W =
[[127 145 135 131 142 128 122 111 126 143 109]
 [126 135 123 125 135 136 128 133 138 120 142]
 [116 148 113 115 147 141 116 117 147 114 139]
 [138 122 139 137 122 129 141 144 129 132 140]
 [120 134 112 118 135 142 128 142 144 104 156]
 [134 129 137 136 128 128 135 134 126 136 128]
 [134 126 134 133 127 131 136 139 132 130 138]
 [128 131 124 126 131 136 132 139 138 119 146]
 [128 141 131 131 138 129 126 122 125 136 116]
 [134 127 135 135 127 130 136 138 128 132 134]
 [125 137 124 124 137 136 126 127 141 122 140]
 [129 135 130 128 135 134 128 125 140 129 137]
 [116 148 114 116 147 141 116 117 147 115 139]]
Rows and columns are counted from 0.
(0, 0) => 127
(2, 3) => 115
(0, 7) => 111
(3, 7) => 144
(1, 0) => 126
(0, 4) => 142
(11, 6) => 128
(6, 10) => 138
(9, 2) => 135
(9, 9) => 132
(2, 5) => 141
(11, 9) => 129
(11, 4) => 135
(4, 2) => 112
(4, 3) => 118
(1, 4) => 135
(7, 7) => 139
(10, 4) => 137
(3, 6) => 141
(6, 5) => 131
(10, 5) => 136
(4, 8) => 144
(1, 5) => 136
(8, 1) => 141
(3, 2) => 139
(5, 4) => 128
(9, 4) => 127
(8, 4) => 138
(1, 9) => 120
(0, 5) => 128
(12, 9) => 115
(7, 5) => 136
(7, 8) => 138
(11, 8) => 140

B = [[138, 128, 121, 123, 138, 119, 125, 135, 124, 137, 127, 119], [129, 154, 133, 128, 138, 121, 111, 113, 149, 122, 139, 121], [115, 146, 148, 122, 118, 131, 128, 115, 135, 149, 116, 131], [121, 133, 126, 139, 129, 131, 129, 134, 137, 118, 134, 134], [137, 126, 125, 127, 150, 113, 124, 137, 126, 139, 138, 131], [111, 133, 132, 142, 100, 146, 139, 125, 138, 107, 120, 139], [124, 113, 127, 133, 119, 133, 137, 134, 121, 123, 128, 139], [130, 116, 117, 138, 138, 126, 133, 147, 127, 118, 137, 137], [124, 148, 128, 140, 129, 135, 114, 120, 151, 107, 137, 118], [131, 128, 138, 115, 126, 128, 127, 111, 124, 139, 124, 124], [135, 131, 110, 144, 147, 119, 125, 145, 134, 109, 146, 132], [119, 112, 126, 128, 120, 126, 136, 135, 118, 125, 130, 145]]
B[0,0] => 138
B[:, 5] => [119, 121, 131, 131, 113, 146, 133, 126, 135, 128, 119, 126]
B[0] => [138, 128, 121, 123, 138, 119, 125, 135, 124, 137, 127, 119]
B[6,6] => 137
B[10,5] => 119
B[5] => [111, 133, 132, 142, 100, 146, 139, 125, 138, 107, 120, 139]
B[3,2] => 126
B[1,6] => 111
B[3,8] => 137
B[4,6] => 124
B[10,1] => 131
B[6] => [124, 113, 127, 133, 119, 133, 137, 134, 121, 123, 128, 139]
B[3,10] => 134
B[3,0] => 121
B[10] => [135, 131, 110, 144, 147, 119, 125, 145, 134, 109, 146, 132]
B[1,3] => 128
B[0,11] => 119
B[10,8] => 134
B[11,8] => 118
B[2,9] => 149
B[1,7] => 113
B[6,5] => 133
B[9,7] => 111
B[2,3] => 122
B[0,3] => 123
B[1] => [129, 154, 133, 128, 138, 121, 111, 113, 149, 122, 139, 121]
B[4] => [137, 126, 125, 127, 150, 113, 124, 137, 126, 139, 138, 131]
B[4,3] => 127
B[0,1] => 128
B[5,8] => 138
B[7,11] => 137
B[:, 4] => [138, 138, 118, 129, 150, 100, 119, 138, 129, 126, 147, 120]
B[3,5] => 131
B[0,5] => 119
B[7,1] => 116
B[3,7] => 134

X =
[[118 119 107 150 139]
 [144 135 142 109 112]
 [138 108 145 110 149]
 [128 142 123 136 109]
 [107 143 134 123 104]
 [132 142 151 106 110]
 [154 120 128 129 139]
 [114 110 111 148 144]
 [146 129 146 107 133]]
X[-9][0]: 118
X[:, -1]: [139, 112, 149, 109, 104, 110, 139, 144, 133]
X[-6][3]: 136
X[-8][2]: 142
X[5]: [132, 142, 151, 106, 110]
X[7][-5]: 114
X[2][-1]: 149
X[6][4]: 139
X[:, 0]: [118, 144, 138, 128, 107, 132, 154, 114, 146]
X[4][-1]: 104
X[-1][-5]: 146
X[-2]: [114, 110, 111, 148, 144]
X[-4][-1]: 110
X[-5]: [107, 143, 134, 123, 104]
X[-1]: [146, 129, 146, 107, 133]
